[-44.8  35.1  82.9  -6.2  82.8  84.4 -19.1]  K52
[-49.9  -2.1 -16.0 -15.3 -81.9  45.3 -20.3]  K471
[-49.8  -2.0 -20.3 -16.0 -81.9  45.3 -15.4]  K177
[-20.3 -15.3 -81.9 -49.8 -16.0  -2.1  45.3]  K731
perm: [-81.9 -49.8 -20.3 -16.0 -15.3  -2.1  45.3]
K731
gone K52: [-44.8 -19.1  35.1  -6.2  84.4  82.9]
[82.8]
where: [82.8]
K52, 4
perm: [-20.3  45.3 -81.9 -15.3 -16.0  -2.1 -49.9]
K471
perm: [-16.0  -2.1  45.3 -20.3 -15.3 -81.9 -49.8]
K731

[ 10.8  56.8 -17.3  57.5 -10.0  38.5  34.2   3.2 -18.3] -> K337
[ -7.4 -18.8   0.3  -1.1  -1.6  68.6  22.2  13.7 -17.0] -> K908
[-24.2  13.5  13.9 -11.4  -4.5 -12.4  15.0 -29.3  37.2] -> K144
[14.7 70.1 22.3 11.7 20.3 23.5  5.4 22.2 23.1] -> K315
[ -0.5 -11.5  -0.7  10.4  -8.0   4.4   0.9  -9.1  -4.0] -> K142
[ 51.2  11.8  -1.3  22.4  10.6 -15.5   7.3 -61.5 -28.9] -> K410
key -> tag
[51.2] -> K326
[-4.0] -> K252
[22.4] -> K594
[-29.0] -> K728
[-4.1] -> K958
[-28.9] -> K63
key K410 8: 
K63
find: [-24.2  13.5  13.9 -11.4  -4.5 -12.4  15.0 -29.3  37.2]
K144
gone K315: [11.7 22.3 20.3 14.7 23.5 70.1 23.1  5.4]
[22.2]
gone K144: [ -4.5 -12.4 -29.3  37.2 -24.2  15.0 -11.4  13.5]
[13.9]
gone K144: [ -4.5  13.9  13.5  15.0 -12.4  37.2 -11.4 -29.3]
[-24.2]
where: [0.9]
K142, 6

[ 12.1  20.2  30.2 -27.3 -11.1  -3.9  -0.4 -27.6] = K754
[  4.0  54.3  33.3 -34.7 -43.8  -5.9 -24.2 -41.9] = K593
[  4.2  55.2  23.5 -28.2 -52.2  -2.8 -23.9 -30.1] = K33
[-21.8 -27.9 -30.8  21.3  87.1 -20.1  69.8  42.0] = K983
[ 18.3 -95.9 -58.3  59.5  68.7 -34.5  73.8  77.7] = K805
[-25.0  12.7   8.5 -14.3  -4.1  39.3 -35.8 -17.6] = K47
[-21.8 -27.9 -30.8  21.3  18.4  25.6  -8.9  34.9] = K801
[ 15.9 -91.7 -23.2 -91.8  88.4 -11.1  62.0  45.9] = K34
[-21.8 -27.9 -30.8  21.3  18.4  21.3  -8.9  28.6] = K860
[-11.9 -31.0 -24.3  18.1  21.9  16.6   2.7  26.6] = K174
dup K860: 
[21.3]
gone K34: [ 45.9  15.9  62.0  88.4 -91.8 -23.2 -11.1]
[-91.7]

[-25.8  27.2 -46.6  49.3 -12.3 -22.5] -> K186
[-54.4   0.3 -41.1   2.6   2.5  -1.5] -> K817
[ 93.5 -27.2  86.1   3.2 -24.2 -14.4] -> K833
[  9.4 -25.7  19.3 -23.9   0.8   1.3] -> K130
[-46.5 -10.4 -32.0 -14.3   6.4   7.6] -> K614
gone K817: [-54.4   2.5   0.3  -1.5 -41.1]
[2.6]
perm: [  0.3 -41.1   2.6   2.5  -1.5 -54.4]
K817
where: [-25.7]
K130, 1

[ 78.9  79.0  91.3 -17.8 -44.8  24.4  50.3] -> K131
[-33.8 -31.2  79.0  91.6 -41.0  37.4 -11.0] -> K11
[-22.4 -44.8  79.0  91.3  24.4  50.3 -17.8] -> K726
perm: [ 50.3 -22.4 -44.8  91.3  79.0 -17.8  24.4]
K726
Table of tags by key:
[-44.8] -> K921
[50.4] -> K505
[-44.7] -> K129
[37.4] -> K979
[50.3] -> K591
[24.4] -> K76
key K726 5: 
K591
find: [-22.4 -44.8  79.0  91.3  24.4  50.3 -17.8]
K726
gone K131: [-44.8  91.3  24.4  78.9 -17.8  50.3]
[79.0]
gone K11: [-31.2 -33.8  37.4  91.6 -11.0 -41.0]
[79.0]

